Read these off the grid that follows.
1) Which number is the maximum?
2) Which number is the entry just right of -2.8?
[[-8.4, -2.5, 20.4, -39.6, 2.3, -12.9, 3.3, 0.2, 5.7, 5.0, 45.3], [6.4, 1.1, 15.2, 3.9, 25.5, -5.4, 0.6, 15.0, -2.9, 2.1, 27.3], [1.4, 7.3, 17.0, 43.6, 23.5, -13.0, -5.7, 2.3, 6.7, 0.6, -12.1], [9.8, -6.8, -9.7, 14.3, -22.3, 39.5, -18.0, -13.6, 4.7, -4.0, -59.4], [-3.5, -2.4, 2.8, 45.7, 2.0, -3.1, 2.6, -4.5, 27.7, -4.5, -25.9], [5.1, -13.6, 40.6, -3.3, 10.5, 17.7, -13.2, 1.6, -3.5, 0.3, 13.7], [-11.4, -2.5, 7.4, 10.9, 2.4, 18.0, 1.8, 14.9, -9.2, 11.6, -13.2], [6.3, 4.4, -6.9, 1.7, -30.9, -13.0, 4.3, 12.0, 27.9, -10.3, -13.5], [14.1, -4.4, 18.0, -4.3, -14.3, -4.9, 0.1, -10.2, -19.9, 0.0, -31.3], [-9.4, 0.8, 14.0, 24.6, 9.6, -15.5, -4.6, -18.2, -3.3, 2.8, -9.4], [9.1, -2.8, 7.1, 24.3, -1.2, -15.2, -7.7, 1.4, -3.1, 6.6, -15.3], [0.0, 3.4, 30.7, 2.5, -9.7, -0.5, -3.7, 1.0, -3.6, 1.1, -51.7], [-1.1, -6.6, -5.6, 1.6, -11.1, -17.1, -7.8, -5.6, 4.8, 6.9, -32.8], [-5.2, 2.4, 2.3, -18.5, 11.8, -13.5, -0.1, -14.6, 18.5, 0.3, -19.5], [-9.1, 2.6, 5.4, -26.5, 9.1, 1.0, 4.7, 2.4, -12.4, 1.3, -3.5], [7.7, -3.6, 30.4, 20.1, -2.0, 5.6, 12.7, 9.8, 18.4, -2.1, -25.6]]
1) 45.7
2) 7.1

m =
array([[181, 351, 529, 548, 365, 586, 695],
       [453, 433, 604, 646, 602, 595, 685],
       [412, 584, 543, 552, 566, 567, 526],
       [499, 533, 634, 733, 642, 677, 663],
       [389, 780, 402, 380, 546, 402, 234],
       [280, 860, 266, 243, 451, 276,  44],
       [215, 450, 440, 411, 395, 493, 551]])
Find the entry just left of 685.
595
Find the entry directly below the largest entry.
450
The 5th entry from the end, reading row by row -> 440
Find the entry in the bottom-left corner.
215
The bottom entry of the column that holds the smallest entry: 551
Find the entry just left of 543.
584
The entry just right of 389 -> 780
Find the smallest entry.
44
The entry in the top-left corner is 181
Find the largest entry in the first row.
695
The 4th entry, reading row by row: 548
The entry just left of 695 -> 586
Find the largest entry in the first column.
499
Find the 3rd entry on the diagonal from the top-right corner.
566
Find the entry just right of 453.
433
The entry directly above 44 is 234
Find the entry just left of the centre entry.
634
The third largest entry -> 733
Find the entry directly above the centre entry.
552
Find the 5th entry in reading order.
365
The entry just left of 552 -> 543
Find the entry directly below the centre entry.
380
Find the entry just left of the largest entry.
280
Find the entry just right of 567.
526
The entry just right of the largest entry: 266
Find the entry just left of the smallest entry.
276

Read these off the array that follows. Counting starts at 1.
1) Which number is the entry at row 1, column 3?
2) Which number is the entry in row 2 and column 3?
3) Which number is the bottom-right entry?
4) Which number is the top-right entry?
5) Which number is the entry directly above 4.7?
6) Which number is the entry directly above 5.5?
7) Which number is the entry in row 1 and column 1?
8) Which number is the entry just right of 31.2?
[[ -6.2 -10.3  14.0 -10.0   7.4   1.7 -11.0   8.5]
 [ 13.6   9.7   0.2  24.9 -14.6  -2.7  11.0 -12.7]
 [ -1.3  -1.7   1.4  -2.2   1.3   0.4  -1.6   1.4]
 [ 18.2  11.3   4.0  33.3 -19.3  -3.7  13.3 -16.3]
 [ -9.8 -25.9  46.0 -12.7  12.1   3.1 -27.3  17.4]
 [  5.8   5.1  -3.0  10.1  -6.2  -1.3   5.8  -5.7]
 [  5.9   5.5  -2.9  10.6  -6.7  -1.3   6.0  -6.2]
 [ -9.3 -29.6  53.6 -12.2  12.2   3.6 -30.9  18.9]
 [ -6.6 -10.6  14.0  -9.9   7.2   1.6 -11.1   8.1]
 [ -3.1  -4.2   4.7  -5.3   3.6   0.9  -4.7   3.8]
 [ -7.9 -16.2  24.8 -12.3   9.7   2.4 -17.1  12.1]
 [ 26.1  13.1  12.9  48.6 -27.1  -4.9  15.8 -21.9]
 [  6.0   5.3  -2.9  10.2  -6.6  -1.1   5.8  -6.1]
 [ 31.2  14.0  20.0  58.7 -32.4  -6.1  16.8 -25.2]
 [ 33.4  14.4  23.3  62.6 -34.7  -6.4  17.2 -26.5]]
1) 14.0
2) 0.2
3) -26.5
4) 8.5
5) 14.0
6) 5.1
7) -6.2
8) 14.0

a =
[[ -0.9  -2.0  30.5   1.9  34.3  19.4  60.5  41.5  19.1]
 [ 32.7 -54.8  23.4  25.6  -8.2 -16.0 -39.6 -50.4  30.9]]
Give the entry directly below -0.9.
32.7
The 4th-last entry, reading row by row -> -16.0
Give the top-right entry.
19.1
The 5th-last entry, reading row by row is -8.2
Give the second smallest entry.
-50.4
Give the entry directly below -2.0.
-54.8
The third smallest entry -> -39.6
The last entry of the smallest entry's row is 30.9
The entry directly above the smallest entry -> -2.0
The entry just right of 30.5 is 1.9
The entry in the top-left corner: -0.9
Give the third largest entry.
34.3
The entry directly above -50.4 is 41.5

grid =
[[-45.4  39.8  16.0  38.8]
 [ 51.4  26.2  13.9 -35.4]
 [ 51.9  35.6  -7.8 -48.1]]
Give the entry just left of 13.9.
Answer: 26.2
Give the first entry on the main diagonal.
Answer: -45.4
Give the last entry of the largest entry's row.
Answer: -48.1
The entry in the top-right corner: 38.8
The maximum is 51.9
The 3rd entry in reading order -> 16.0
The entry just right of the largest entry: 35.6
Give the entry directly above the smallest entry.
Answer: -35.4
The fifth entry in reading order: 51.4
The third largest entry is 39.8

M =
array([[  75.22,   38.86,   86.67, -211.97, -173.00, -118.43,   37.36,
         171.20,   70.83],
       [ 109.33,   67.39,  115.46, -213.68, -176.08, -114.72,   70.31,
         170.49,   94.52],
       [-155.10,  -53.20, -160.65,    0.91,  156.66,  109.98, -145.20,
         -60.15, -146.04],
       [  98.88,    0.72,   97.60, -179.84, -202.48, -134.67,   88.34,
         169.06,   95.65],
       [ 112.48,  -90.54,  102.58,  156.08, -183.10, -129.10,  119.89,
        -203.73,  109.73],
       [-110.68,   76.28,  -98.01, -188.97,  118.47,   80.65, -137.45,
         163.41, -117.99],
       [ 128.48,  -57.87,  125.29,  168.65, -140.00, -111.05,  137.19,
        -222.20,  113.73],
       [ 113.95,   54.89,  118.10, -160.81, -191.86, -146.03,   98.82,
         132.46,  102.91]])
The entry just left of 109.98 is 156.66
The entry just right of 118.10: -160.81
The entry just left of -118.43: -173.00
Give the entry just left of the smallest entry.
Answer: 137.19
Give the minimum.
Answer: -222.20
Give the entry just left of 102.91.
Answer: 132.46
The entry just left of 137.19: -111.05
Give the entry just left of 0.72.
Answer: 98.88
Give the entry just left of the largest entry.
Answer: 37.36
The largest entry: 171.20
The entry just right of the smallest entry: 113.73
